A small network was shown many inputs. Here are its activations along a few directions, one row for each input.
In each table, some parts of the input vary, and every possible input appears once, in random order.
A made-up example of a description, with smaller parts first: one of 8 places around a ring, together with either a single point or one of 9 places around a ring or (one of 2 separate values, together with one of 6 places along a line).
Shared parts are said once, and a part with two or three values counts as separate values.
In the rows, 128 means zero.

Other details of the inputs shift rows strongly along three fixed directions, in all tables alike. That doesn't count.

A family of inputs:
x1: [ 85 134 135 165 165 121 148 115 143 180 138]
x2: [176 146 188 122 122 151  94 131  92  97 167]
x3: [110 128  56 128  94 104 156 128 130  83  80]
x4: [ 78 137 112 132 110 117 135 125 128 123 132]
x5: [189 123 139 114 111 148  98 127 141 115 112]
x6: [195 117 135 137 138 128 135 103 168 156 120]
x7: [ 96 155 153 136 146 141 136 141  60  94 145]
x8: [ 97 139 154 137 147 129 153 138  69 108 142]
x9: [186 112  70  88  48 134 119 137 160  87  73]
x10: [ 93 132 170 151 148 146 128 144  66 101 135]
x11: [166 116 156 129 147 135 127  92 191 200 150]
x12: [160 120 136 117 124 130 121 100 184 173 141]
x13: [ 85 115 102 139 159 113 154 115 157 156 122]
x14: [ 85 126 103 126 131 117 131 139 129 114 133]
x15: [162 116 169 121 152 136 119 102 173 183 159]
x16: [ 92 125 146 127 132 120 134 151  70  92 120]
x17: [ 78 121 107 124 121 114 140 133 129 114 133]
x18: [ 92 131 143 124 139 121 128 150  70  91 117]
x19: [154 142 155 104 113 141  79 149 123 107 173]
x20: [ 91 133 119 164 174 119 151 107 161 192 125]
x21: [202  98 161 133 168 131 134 106 173 193 112]
x22: [204 107 156 137 162 124 149  98 171 189 131]
x23: [161 121 138  97 105 129  97 125 159 123 152]
x24: [186 117 132  94  95 138 111 136 136 112 106]
x25: [111 126  55 134  89 113 160 127 130  81  83]
x26: [205 113 153 134 169 125 143  98 172 188 128]
x27: [114 127 133 168 187 122 166 107 126 160 117]
x28: [ 99 148 163 132 155 133 141 140  61 105 147]
x29: [ 88 136 130 164 173 124 145 123 141 179 136]
x30: [ 79 130 110 117 124 117 134 126 129 118 130]
x31: [112 121  58 118  94  95 163 132 127  87  82]
x32: [191 124  86  99  64 132 130 126 155  97 102]
x33: [113 126 119 173 184 128 174 104 135 161 110]
x34: [148 150 193 119 111 142  78 135 115 129 186]
x35: [ 89 128 132 141 130 125 133 145  82  90 109]
x36: [ 94 138 167 141 152 149 131 148  62 107 132]
x37: [164 131  87 101  59 121 101 137 174 114 120]
x38: [114 121 122 157 189 110 177 109 131 167 110]
x39: [199  98 163 147 160 140 133 103 175 188 113]
x40: [ 91 124  98 157 149 120 157 129 154 164 124]
x41: [ 75 142 127 133 129 127 119 156  94  98 156]
x42: [155 129  89  84  63 120 102 118 176 110 121]
x43: [170 126 187 119 119 145  92 140  99 105 143]
x44: [164 136  83  98  66 122  95 136 175 113 117]
x45: [201  94 163 134 164 131 138 107 173 193 114]
x46: [ 99 117  38 125  84 106 129 130 123 109  84]
x47: [181 123 120 111 104 133  83 121 132 141 133]
x48: [ 82 134 137 158 167 122 149 107 144 178 139]
x49: [175 136 171 117 105 136 103 132 102  94 155]
x50: [106 123 111 138 132 123 137 135 111 106  92]
x51: [ 88 127 102 136 122 121 136 145 127 117 137]
x52: [ 87 136  49 122  92 110 134 147 146 100 102]
x53: [ 89 117 131 155 182 123 150 121 144 169 142]
x54: [147 153 163 108  98 136  76 137 123 116 168]
x55: [157 136 141 106  90 131  96 119 157 132 150]
x56: [122 120 120 168 182 132 187 105 141 179 109]
x57: [ 96 138 156 135 144 117 143 141  64  97 145]
x58: [ 65 143 136 114 128 123 119 137  95  99 150]
x59: [ 93 140 118 135 110 116 141 141  78  71 123]
x60: [104 116  99 145 124 129 150 132 119 108  86]
x61: [178 145 166  98 116 141 104 135  99 100 150]
x62: [ 93 135 170 145 155 136 122 145  66 102 131]
x63: [146 139 195  99 123 143  83 129 116 122 186]
x64: [160 135  89 100  58 118  97 128 176 113 119]
x65: [ 96 109 119 158 182 120 161 114 163 183 132]
x66: [148 135 163  92 112 135  80 135 125 106 171]
x67: [ 89 110 101 148 155 116 158 123 156 157 125]
x68: [ 77 130  61 111  82 106 141 124 148 101 104]
x69: [ 70 135 163 128 147 127 121 141  88 110 170]
x70: [155 150 183 115 126 148  76 148 114 126 186]
x71: [110 109 108 156 156 135 174 122 135 157  86]
x72: [ 74 147 146 134 144 132 113 157  84 103 167]
x73: [173 140 191 108 127 164  87 144  89 108 148]
x74: [ 99 114  40 126  80 107 134 131 122 110  87]
x75: [ 92 138 139 131 133 143 132 151  70  93 116]
x76: [193 110 136 142 168 137 109  93 169 216 130]
x77: [109 121  44 136  85 110 168 125 138  84  75]
x78: [ 65 156 156 131 130 128 112 136  85 109 163]
x79: [175 125 149 142 152 135 117 110 189 201 145]
x80: [188 107  95  88  67 129 122 135 155 103  84]
x81: [146 154 191 108 119 144  75 126 117 127 183]
x82: [111 107 109 171 181 122 153 102 137 205 115]
x83: [192 129  83 104  75 129 116 119 160  91  99]
x84: [ 88 126 122 151 177 121 157  97 162 189 128]
x85: [ 94 136 170 130 157 140 131 149  61 109 130]
x86: [156 139 185 114 126 147  81 148 114 121 191]
x87: [ 87 136 101 137 120 121 134 146 126 121 133]
x88: [110 110 106 164 161 130 163 117 140 149  84]
x89: [163 130  87 102  57 121 102 137 174 114 120]
x90: [177 144 190 105 123 145 103 137  87 105 165]
x91: [107 117 114 126 127 126 153 140 106 114  93]
x92: [111 116 139 151 191 133 165 120 122 171  99]
x93: [193 110 137 135 142 146 123 110 170 160 102]
x94: [110 121  45 117  88 104 175 130 133  92  72]
x95: [ 88 126  75 149 136 114 155 132 159 150 110]
x96: [190 114 144 100 112 129 105 132 138 122 113]
x97: [153 116  82  81  54 117 112 123 178 102 116]
x98: [152 136 159  98 114 138  78 143 125 105 172]
x99: [ 96 151 155 139 142 140 139 142  60  94 147]
x100: [ 97 149 147 142 151 139 145 137  71 106 139]
Each input here is: one of 5 places along a line, together with either a single point or one of 9 places around a ring or (one of 2 separate values, together with one of 5 places around a ring).
The inputs of x43 and x39 match in every part but the place on the line of 5. If x37 is changed in the same way as x43 into x39, which row does it become?
> x89
Change only the choice among 2 separate values in x38. List by row number the other rows that result.
> x18
Change only the choice among 2 separate values in x32. List by row number the other rows that result.
> x71
Change only the place on the line of 5 in x95. List by row number the other rows that result.
> x40, x52, x70, x87
Start at x43 and move only the place on the ring of 5, one step at a time. The first step leads to x16. Which rows follow, in order?
> x91, x9, x60
Change only the place on the ring of 9 in x98. List by row number the other rows that result.
> x19, x20, x44, x52, x58, x66, x81, x84
